A small network was shown many inputs. Here are its activations along a few directions, one row for each input.
Each table varies a few parts of the input and shows all the possible inputs, shuffled.
A made-up example of a description, with smaller parts first: one of 4 places along a line, together with either a single point or one of 11 places along a line or (one of 3 separate values, together with one of 8 places around a ring).
Shared parts are said once, and a part with two or three values counts as separate values.

Other details of the inputs vary at random and push rows far along two fixed directions, the same in every table; ignore that.

Rows:
R1: [ 5 -3  0  3  2  1 -9  8  0  1 -4  4]
R2: [-10   8   3   0   0  -1   6  -6   0   3   4 -14]
R3: [-12   5   5   1   1   4  11  -5  -2   4   1 -12]
R4: [10 -3 -5 -3  1  6 -7  2 -1 -4  1  8]
R5: [ -9   8   3  -1   3  -4   7  -8   2   3   6 -11]
R6: [ -3   3   2   1   4   1   9  -8   5   3   9 -13]
R7: [12 -4  0 -2  4  0 -6  5  2 -3  0  6]
R8: [ 7 -2  1  1  4 -2 -7  5  1  0 -1 10]
R9: [ 1 -2 -1 -3 -1  5 -5 11 -5  0 -9  5]
R10: [ 5  1  1 -4  2 -6 -8  5 -1 -2 -3  8]
R11: [ 8 -4 -2 -1 -2  8 -8  9  1 -2 -3  0]
R12: [ 6 -3  0  2  5 -3 -8  7  2  1 -2  7]
R13: [ -9  10   0  -3  -1   2   7 -13  -2   1   7  -6]
R14: [-14 -45 -21  23 -55 -33  25  -9  14 -26 -18   3]
R15: [ 4 -2  1 -3  5 -4 -2  7 -4  0 -6 11]
R16: [ -9   6   3   4  -2   8   5  -7   3   5   5 -12]
R17: [  2   0  -1  -4  -3   3 -11   9  -2  -2  -7   2]
R18: [10 -4 -2 -1  3  0 -7  8  2 -1 -2  1]
R19: [ 6 -1 -3  1  1  4 -8  2 -2 -1 -1 12]
R20: [-11   7   1  -2   2   4  12 -12  -4   3   5  -4]
R21: [ -8   5   3   5   3   0   7  -8   4   6   6 -11]
R22: [-11   5   3   0   4  -2  12  -6  -1   6   2 -10]
R23: [ 3 -3  0 -3  6 -4 -3  9 -3  0 -6  8]
R24: [ 5  1 -1 -5  0 -2 -8  3 -4 -2 -2 10]
R25: [ 4 -3  1  3  0  4 -9  9  0  0 -5  4]
R26: [ -7   6   3   3   1   3   8 -13   1   5   9  -5]
R27: [ 7 -1  0  1  2 -1 -7  4  0  0  0 11]
R28: [ -2   4   1   0   1   5   9 -13   2   2  11  -9]
R29: [ 9 -4 -1  0  0  6 -8  9  0 -3 -3  0]
R30: [-10   6   3  -2   2   1  13 -11  -4   4   5  -4]
R31: [ -1   5   2   1   2   3  10 -11   3   2  11  -9]
R32: [ -9   8   3  -1   2  -3   6  -8   2   4   4 -13]
R33: [  2   0   0  -3  -1   0 -10   9  -3  -2  -7   2]
R34: [ 4 -1  0 -4  3 -3 -2  6 -5  0 -4 12]
R35: [10 -5 -1  0  1  3 -8  9  0 -2 -2  0]
R36: [ 5  1  0 -5  1 -4 -8  4 -3 -2 -2  9]
Description of these inputs: one of 4 places along a line, together with one of 9 places along a line.
Which other rows does R27 become when the place on the line of 9 takes its other values? List them by row number.
> R1, R8, R12, R16, R19, R21, R25, R26
Which other rows does R1 become when the place on the line of 4 takes its other values? List them by row number.
> R2, R14, R35

Rows:
R37: [-17 -20 -11   7 -46  -2   9   3   0 -18 -13 -22]
R38: [-30   0  -2   8 -22  -7  16 -11  -4  -8 -12   6]
R39: [ 27 -31 -20  10  -5  -9 -23  33  13 -12 -16   9]
R40: [-15 -22 -12   4 -13 -35  20  -8  15  -6 -11  -3]
R41: [-20 -22  -6  19 -16 -30  15  -8  19  -4  -7   5]
R42: [ -9  20   9  11  27  10   9 -11   8  27  18 -28]
R43: [-14  -2  -5   7 -15 -18   5 -24  14  -6  11   9]
R44: [-11  17   9  -1  25  15   5  -3  14  18  16 -43]
R45: [ 32  13  -7 -11  22  19 -36  16   1   1  13   3]
R46: [  7 -21  -9  21 -30  -8   7 -26  14 -15  10   1]
R47: [ 24  23   3 -20  30  25 -39  14   3   8  13  -4]
R48: [-22   9   2   8 -15  13   7 -10  -2   3  -7 -14]
R49: [ 19  16  14 -11  27  43 -14  18 -19  19   1  14]
R50: [ 26  -6  -7  -5 -11   2 -34  22   6 -20 -10   8]
R51: [ -2 -16  -7   7 -43 -14   1  -5  12 -23   3 -23]
R52: [ -8 -14 -17  -4 -24 -30  11 -24  13 -16   1   5]
R53: [  9  -2   0  -5  14  13 -16  12 -20   0 -10  37]
R54: [ 13   0   1  -3  -4 -14 -28  14  -2 -13 -11  36]
R55: [-14  -9 -16  16 -22   6  10 -15   4   0  -2  -3]
R56: [  3 -21   5  21 -12  -3  25  -4  14   3   2 -10]
R57: [  6   1  11   5  14  17  22   2  10   9  16 -33]
R58: [ 25  -6 -17 -14   4 -18 -21   8  -4 -11  -4  33]
R59: [ -6   0  -1  13 -26  -8   1 -17  14 -10   3  -9]
R60: [ -6  30  20 -20  25  17 -24  24 -30  16  -8  16]
R61: [-10   4  -4  -7 -16 -24  13 -19   4 -15   0  -3]
R62: [-18  18   3  -4  -2  25   6  -3  -3   2   0 -31]
R63: [-11  10  15   1   5   3   5   9   4   8   6 -45]
R64: [ -8 -22  -7  17 -26 -15  11   5  20 -16 -12 -26]
R65: [-26  30   4  -1  21  17  15 -20 -12  20  16  -4]
R66: [  1  -7   3   9 -16  -9  23 -21   6  -8  16  13]
R67: [ -5  -6  -8  12 -21  -6  -2 -22  19  -3  10  -6]
R68: [-27   9   2 -14 -13  -8  18  -7 -17  -1  -9 -11]
R69: [ -4  17  18 -11  33   2  34  -9  -4  19  15 -19]
R70: [-11   1 -15   4  -8  19   9  -9   2   0   6 -22]
R71: [ 18  -7   8   3  27  -5 -15  19  -6   5  -6  28]
R72: [  4 -11 -16 -19  -1  -6 -17  17 -11  -6 -25  32]
R73: [-29 -17 -14  11 -29 -12  14 -15   5  -8 -10  14]
R74: [-19   7 -13  -8   0  -2  21 -18  -9   3   0  -2]
R75: [-22 -17  -6  14 -46  -6   9  -4  -2 -10 -16  -8]
R76: [-25  28  28   0  22  -7  13  -2  -7  21  10 -24]
R77: [-19  23   1  -9  13  33   4 -10   1  14  12 -34]
R78: [-14   0  14  13  -9  -9   7   2   5   9  -2 -27]
R79: [-20 -10 -11  11 -24   6   6 -14   8   1  -7  -4]
R80: [ 32  12   7 -26  27   6 -10  10 -13   2   7  25]
R81: [ 23 -31   1   9  -2 -16  -3  28   1  -7 -16  39]
R82: [ 17 -30 -10  12  -8 -14 -27  27  15  -3 -23  21]
R83: [ 36   9  11  -7  19  23 -22  12  -4   8  11  19]
R84: [ -5 -28 -18  13 -33  10  16 -11   4 -19  -4 -11]
R85: [ -4 -27  -9   8 -10 -30  28 -12   6 -11  -6  -1]
R86: [ 20   8  -5  -4  16  -5 -27   7  -4   0   6  35]
R87: [-26  24   4 -16   6   4  18 -12 -14   5  -6 -12]
R88: [ 25 -11  -3   1   3  -8 -22   5  -5 -12   1  42]
R89: [  8  26  16 -23  45  -3 -17  26 -13  14 -12   3]
R90: [-19  36  23  -7  12  -1   4 -17  -9  12  23 -15]
R91: [ 19 -27 -13 -14 -13  -3   2  20 -16 -15 -24  41]
R92: [ 19 -14 -13  -7  15 -23 -13  23  -2  -2 -17  24]
R93: [  9  10   2   0   7  19   4 -21   6  -2  28 -26]
R94: [  1  16   4 -12  15  -3  16 -29  -5   1  22  -6]
R95: [  9  13  15 -23  29 -13 -18  33 -17  10 -15   4]
R96: [ 30  -2   6  -4  33  19 -23  28  -1   6   0  -4]
R97: [-13  -9   3  21 -15 -13   9  -2  15  -1 -10 -18]
R98: [  7  -9   5   5   6 -20 -19  29   0  -5 -24  27]
R99: [ 14 -24 -12  12   2 -25 -16  24   4  -5 -17  37]
R100: [ 10  20  16 -16  33  31  -7  17 -25  17   2  29]
R101: [-11   9   5   7   5  27  11 -19  -8  11  10 -12]
R102: [ 30 -20 -19  10 -16  -8 -32  10   8 -12  -6  31]
R103: [-14  36  17 -22  14  -7   9 -17 -12   9  18 -23]
R104: [ 20   6   8  -6  -3   1 -37  20  -6  -1  -4  11]
R105: [ -4  15  17  11  28  16  13 -14   4  22  18 -27]
R106: [ 14 -25 -10  10 -33   0  17 -12  17 -21  13 -10]
R107: [-16  23   6 -16  24  17  24 -23 -19  12  11 -11]
R108: [ -3   6   4  -3   1  35  21  -6  -4   5  12 -24]
What is each input in this table made of?
> one of 3 separate values, together with one of 4 places along a line, together with one of 6 places along a line
Changing only the place on the line of 6 turns R106 into R50. The same change can be made to R83. Which row results?
> R59
Changing only the place on the line of 6 turns R62 into R108. The same change can be made to R89. Which row results?
> R69
A walk changes only the place on the line of 6. It starts at R68 and steps to R87. List the rest of the walk in order.
> R72, R74, R107, R91
Which other rows does R41 become when the place on the line of 4 takes its other values? List them by row number.
> R40, R44, R82
Which other rows does R39 become when the choice among 3 separate values takes its other values? List them by row number.
> R45, R70
Which other rows does R77 become when the place on the line of 4 takes its other values? List them by row number.
> R72, R73, R79
